A small network was trained on made-up records. Each row is its average activation on records with the value named, seen along a few directions.
Related values have similar rows: they may be neighbours, one step apart, or belong to one group.
(in the rows, 500 means zero)
Random noise pushes rows far along 15 fixed directions. That doesn't count. These rows show it; they differ only by the noise:
[525 537 596 387 602 323 674 440 723 382 506 402 309 574 527 495 490 652
 493 545 369 422 636 565 544]
[315 718 534 486 539 453 467 454 585 241 695 443 582 614 347 542 496 349
 519 568 527 493 627 372 529]
[542 555 417 659 478 448 476 542 549 345 752 490 547 518 650 255 576 492
 811 542 610 589 686 486 671]
[401 462 468 683 540 584 623 605 467 602 612 398 388 565 344 704 210 389
 521 499 414 507 434 537 442]
[562 568 343 506 374 688 448 595 646 187 549 439 597 422 658 707 474 896
 616 341 502 420 577 300 498]
[412 535 795 359 554 599 576 446 417 337 626 685 353 651 371 164 611 383
 540 560 262 548 600 611 637]
[519 543 436 650 454 365 527 531 781 534 480 502 554 368 542 352 509 610
 639 589 465 679 685 507 579]
[662 267 491 541 416 630 631 479 560 532 368 545 168 520 626 581 366 805
 564 456 536 481 335 533 666]
[348 694 369 515 532 421 557 541 630 455 337 488 517 572 557 372 595 457
 619 539 257 493 631 428 643]
[572 681 498 559 324 339 394 468 646 428 545 319 665 521 538 386 393 549
 455 487 445 386 634 497 464]
[610 434 590 501 524 401 561 461 318 527 268 369 417 532 498 390 664 408
 320 681 417 455 408 469 450]
[527 493 415 437 493 403 476 479 568 599 404 479 534 530 394 614 290 565
 463 271 335 213 363 633 413]
[685 522 365 560 445 565 382 579 477 461 301 552 566 374 603 352 579 661
 584 550 594 718 597 437 571]
[390 515 477 447 380 631 448 633 554 478 611 439 743 466 692 636 540 647
 404 385 335 403 554 490 236]
[384 455 761 629 426 594 502 596 479 720 457 658 317 467 642 270 616 317
 409 523 371 640 341 527 392]
[462 310 500 547 475 443 549 422 556 539 740 555 649 473 400 403 505 493
 634 561 490 507 552 645 555]
[434 419 338 473 634 444 473 438 594 532 540 566 465 431 592 575 535 538
 713 341 590 370 376 449 573]


VUN, 9 values:
tobun: [505 563 412 702 423  41 618 598 745 727 389 378 465 593 712 617 562 488
 380 521 539 380 424 672 369]
rel: [530 197 475 504 608 575 620 534 316 464 520 714 548 498 200 649 644 499
 521 642 544 667 471 640 518]
ravef: [436 616 394 399 766 419 427 527 502 728 605 460 546 289 488 585 370 355
 527 350 578 495 597 524 395]
vod: [523 678 771 290 497 511 527 324 557 470 348 502 201 545 702 251 632 530
 447 533 454 499 571 341 674]
ser: [521 365 342 507 280 562 595 633 358 518 570 548 648 842 656 732 467 532
 432 432 566 335 360 779 358]
gikib: [713 517 478 512 739 448 566 541 395 476 618 384 370 491 494 571 379 485
 594 429 716 518 622 564 472]
feg: [463 489 537 588 287 496 561 410 529 290 440 607 459 551 298 553 614 421
 473 635 647 554 374 303 735]
gim: [430 267 560 303 535 593 713 447 466 712 657 474 534 649 488 517 256 665
 498 451 183 350 623 918 557]
vira: [510 658 597 722 438 464 629 786 577 329 607 514 476 474 465 432 633 409
 536 505 335 563 583 453 386]
VUN is arranged as 3 separate groups.
Which other values are in the same group as feg? Give them in the order they are listed.
> ravef, vira
Which other values are in the same group as vod? Give them in the order they are listed.
> ser, gikib

TOZE, 16 values:
gesif: [486 545 525 500 523 717 527 507 480 484 507 567 320 420 679 365 564 564
 696 466 435 599 579 360 696]
giva: [277 657 491 374 708 272 582 491 771 378 723 450 656 564 453 719 591 431
 483 523 549 491 702 538 320]
pumud: [480 491 381 388 582 643 475 578 209 538 310 400 491 639 604 642 512 479
 369 545 479 501 457 493 442]
nuze: [492 571 461 255 628 394 448 380 400 645 442 459 622 505 331 390 376 379
 452 483 369 415 642 622 521]
seke: [468 523 341 394 605 534 459 638 393 561 428 583 438 671 742 486 560 494
 590 411 511 500 493 621 530]
mano: [366 488 443 507 381 360 498 523 515 766 302 476 515 665 645 474 499 337
 326 548 414 422 349 604 477]
nimum: [453 436 515 441 788 452 594 368 331 433 638 365 468 494 285 465 537 371
 627 594 413 454 570 488 565]
nor: [395 365 489 350 685 544 518 433 509 706 468 520 328 404 705 595 549 479
 426 606 699 679 478 439 503]
tegum: [681 571 613 444 496 617 392 567 344 247 388 661 440 442 360 394 613 515
 446 566 692 719 536 402 531]
bira: [655 642 603 564 494 253 600 472 661 400 446 338 437 502 475 357 455 608
 511 324 159 160 514 562 432]
vuze: [448 577 324 544 608 452 342 423 568 802 534 377 604 284 331 555  88 394
 573 393 525 523 532 498 529]
dok: [469 698 419 501 537 602 550 547 680 387 378 435 385 455 654 629 481 673
 582 455 464 553 599 287 557]
lofiv: [625 514 670 515 335 343 429 313 507 468 601 293 654 402 434 369 500 476
 361 538 468 295 521 414 469]
makeg: [422 420 361 493 660 620 543 541 264 596 631 346 584 478 521 735 489 368
 536 446 497 377 447 426 347]
tomel: [668 525 566 694 555 387 487 505 419 486 606 277 346 507 535 508 393 417
 492 535 683 501 460 463 394]
govi: [334 486 561 561 368 614 457 545 687 536 747 636 595 509 400 499 323 529
 535 514 493 668 606 627 522]
TOZE is arranged as a ring.
Going along TOZE from giva by way of its neighbour dok, in what order are pumud, mano, tegum, tomel, govi met?
> tegum, mano, govi, pumud, tomel
List every value one step from lofiv, in the order listed.
> gesif, nuze
What is the length, in steps, of the shortest route from makeg to bira?
> 3
